[[462 452 489 355 378  59 525 339 490 434 486 447]
 [578 425 642 384 397  31 618 338 611 256 536 560]
 [666 356 543 368 375 693 373 421 348 204 348 545]
 [499 350 399 387 395 739 259 820 736 596 608 469]
 [281 338 541 375 367 731 271 314 268 144 188 264]
 [400 430 488 412 382 379 520 374  96 379 203 361]
 [290 324 236 389 382 419 212  83 641 262 594 362]
 [303 411  59 369 394 118 399 488 379 856 472 357]]
Rows and columns are numbered from 0.
Which number is the entry just left of 394?
A: 369
The entry directly above 384 is 355
Which number is the top entry of the column that holds the largest entry?
A: 434
The entry in the bottom-right corner is 357
The entry in the bottom-left corner -> 303
The entry at row 0, column 0 -> 462
The entry in row 1 and column 0: 578
The largest entry is 856
The entry directly above the largest entry: 262
The entry just right of the largest entry -> 472
The entry in row 0 and column 2: 489
The top-right entry is 447
The entry just right of 303: 411
The entry directly above 499: 666
The entry just left of 419: 382
The entry directly above 264: 469
Which number is the entry just left of 430?
A: 400
Which number is the entry just right of 204?
A: 348
Which number is the entry just left of 271?
A: 731
The entry in row 2 and column 1: 356
Which number is the entry at row 1, column 1?
A: 425
The entry just left of 31 is 397
Which number is the entry directly above the smallest entry?
A: 59
Which number is the entry in row 0 and column 1?
A: 452
Which number is the entry just left of 361?
A: 203
Which number is the entry directly above 236?
A: 488
The entry directly below the smallest entry is 693
Which number is the entry directly above 271?
A: 259
Which number is the entry just right of 96?
A: 379
Which number is the entry directly above 611?
A: 490

[[  0   0   0   0]
 [ -8 -26  35 -11]
 [-17  12   2 -13]]
Indices start at 0.
The minimum: -26
Report the entry at row 0, column 0.
Answer: 0
The entry at row 1, column 0 is -8
The entry in the bottom-left corner is -17
Report the entry in the top-right corner.
Answer: 0
Report the bottom entry of the column that holds the smallest entry.
Answer: 12

Questions about the matrix below. Counting starts at 0.
1) Read off the bottom-left entry.
2) Read off the top entry of the column that holds the largest entry.
3) Read off the entry in row 2 and column 0.
4) Read off the entry in the bottom-right corner.
5) Read off the top-right entry.
6) Read off the entry at row 2, column 2.
7) Read off the entry directly below the largest entry.
8) Read off the entry in row 0 and column 2.
array([[3, 3, 3, 3, 3],
       [3, 3, 3, 3, 3],
       [5, 8, 2, 1, 2],
       [4, 2, 4, 3, 2],
       [5, 2, 3, 3, 5],
       [3, 4, 2, 6, 2],
       [6, 3, 2, 2, 5],
       [2, 4, 3, 5, 2],
       [3, 3, 3, 2, 3],
       [2, 3, 5, 1, 3],
       [3, 1, 2, 6, 5]])
1) 3
2) 3
3) 5
4) 5
5) 3
6) 2
7) 2
8) 3

[[76 91 77 71 89 69 82 74 70 81 65]
 [59 79 56 55 70 58 73 63 79 84 72]
 [65 52 66 72 51 72 58 65 68 60 77]
 [93 73 95 96 85 92 80 89 71 67 75]
 [35 39 43 46 22 41 33 29 39 42 60]
 [67 52 67 75 52 76 61 70 75 63 82]
 [56 78 63 55 66 49 61 49 45 63 52]]
Give the top-right entry.
Answer: 65
The largest entry in the last row is 78
The entry in the top-left corner is 76
The entry just right of the smallest entry: 41
Give the maximum.
Answer: 96
The last entry, reading row by row: 52
Give the smallest entry in the first column.
Answer: 35
The bottom-left entry: 56
The entry directly below the smallest entry is 52
The entry just right of 45 -> 63
Give the entry directly above the largest entry.
Answer: 72
Give the bottom entry of the column that holds the smallest entry.
Answer: 66
Give the entry just left of the smallest entry.
Answer: 46
Give the entry just left of 80.
Answer: 92
The 5th entry, reading row by row: 89
Give the largest entry in the first row.
Answer: 91
The top entry of the column that holds the largest entry is 71
Give the second entry on the main diagonal.
Answer: 79
Give the last entry of the smallest entry's row.
Answer: 60
The entry just left of 43 is 39
The 2nd smallest entry is 29
The second largest entry -> 95
Give the entry directly below 95.
Answer: 43
The 3rd entry on the diagonal from the top-right corner -> 68
Give the entry directly above 22.
Answer: 85
Give the largest entry in the last column.
Answer: 82

grid = [[121, 117, 172, 62, 119, 111, 249, 244, 209, 135, 122, 212], [127, 134, 224, 216, 202, 211, 88, 83, 201, 115, 127, 197], [189, 182, 102, 137, 89, 82, 190, 199, 105, 210, 188, 108], [203, 205, 124, 228, 176, 180, 98, 94, 95, 198, 203, 95], [194, 192, 123, 201, 132, 130, 109, 106, 100, 203, 193, 101], [191, 178, 86, 79, 30, 16, 218, 218, 116, 217, 190, 122], [201, 204, 137, 237, 186, 192, 84, 86, 102, 194, 200, 101], [122, 119, 202, 162, 87, 85, 122, 123, 187, 148, 122, 186], [115, 118, 209, 128, 174, 176, 198, 207, 215, 112, 115, 213], [207, 204, 94, 138, 165, 163, 214, 223, 116, 200, 206, 119]]
The entry just left of the largest entry is 111
What is the maximum?
A: 249
What is the entry just right of 112?
A: 115
The entry just left of the smallest entry is 30
The entry just right of 109: 106
The entry just right of 180 is 98

[101 197 148 131 129 246 216  33  25  76  84 199 178 130 197 182]
Report the third entry from the right.
Answer: 130
The first entry from the right is 182
The entry just left of the smallest entry -> 33
The 2nd entry from the left -> 197
The third entry from the left: 148

B =
461  660  445  484  490  491  445  831  887  929  762  803  434  478  489  437
794  657  765  653  633  627  841  417  335  269  223  163  774  660  633  768
368  468  424  523  544  550  303  652  724  777  858  928  411  516  544  425
Counting starts at 0.
The entry in the bottom-right corner -> 425
The top entry of the column that holds the largest entry -> 929
Give the top-left entry.
A: 461
Give the entry in row 1 and column 0.
A: 794
Give the bottom-left entry.
A: 368
The entry just right of the smallest entry -> 774
The bottom entry of the column that holds the largest entry is 777
The entry at row 0, column 1 -> 660
Give the entry directly above 550.
A: 627
The entry just left of 437 is 489
Give the entry at row 2, column 1.
A: 468
Give the entry just right of the largest entry.
A: 762
Give the entry in the top-right corner.
A: 437
Give the entry just left of 831.
A: 445

[  4  15   5  -7 -11  -1 -46 -15  -2  12 -33 -29  21 -33]
The entry just right of the smallest entry -> -15
The entry just left of 5 is 15

A =
[[ -4 -35 -34   2 -37]
 [  4 -13  -7  -1 -27]
 [ 18   2  -2  -1  10]
 [-21   0   2   1  -4]
 [ -4  26  23   5  36]
 [ -5  32  30   9  40]
 [-11  -9  -5   7 -21]
 [ -6  27  24  11  38]
 [ 12  -2  -6  -2   3]
 [ 20   1   0  -6   3]
 [-17   3   6   1  -2]]
The second entry on the diagonal from the top-right corner -> -1
The smallest entry in the last row -> -17
The largest entry in the first row is 2
What is the entry directly above -7?
Answer: -34
The first entry of the smallest entry's row: -4
The entry in the top-right corner -> -37
The entry just right of the centre entry: 9
What is the largest entry in the last column?
Answer: 40
The largest entry in the last row -> 6
What is the entry just right of 7?
Answer: -21
What is the second smallest entry?
Answer: -35
What is the last entry, reading row by row?
Answer: -2
The entry directly below 4: 18
What is the entry directly below the smallest entry?
Answer: -27
What is the entry directly above 6?
Answer: 0
The entry directly below the centre entry -> -5
What is the entry directly above the largest entry?
Answer: 36
The entry just left of the centre entry: 32
The entry just right of 26 is 23
The entry directly above 26 is 0
What is the entry directly below -34?
Answer: -7
The largest entry in the first column -> 20
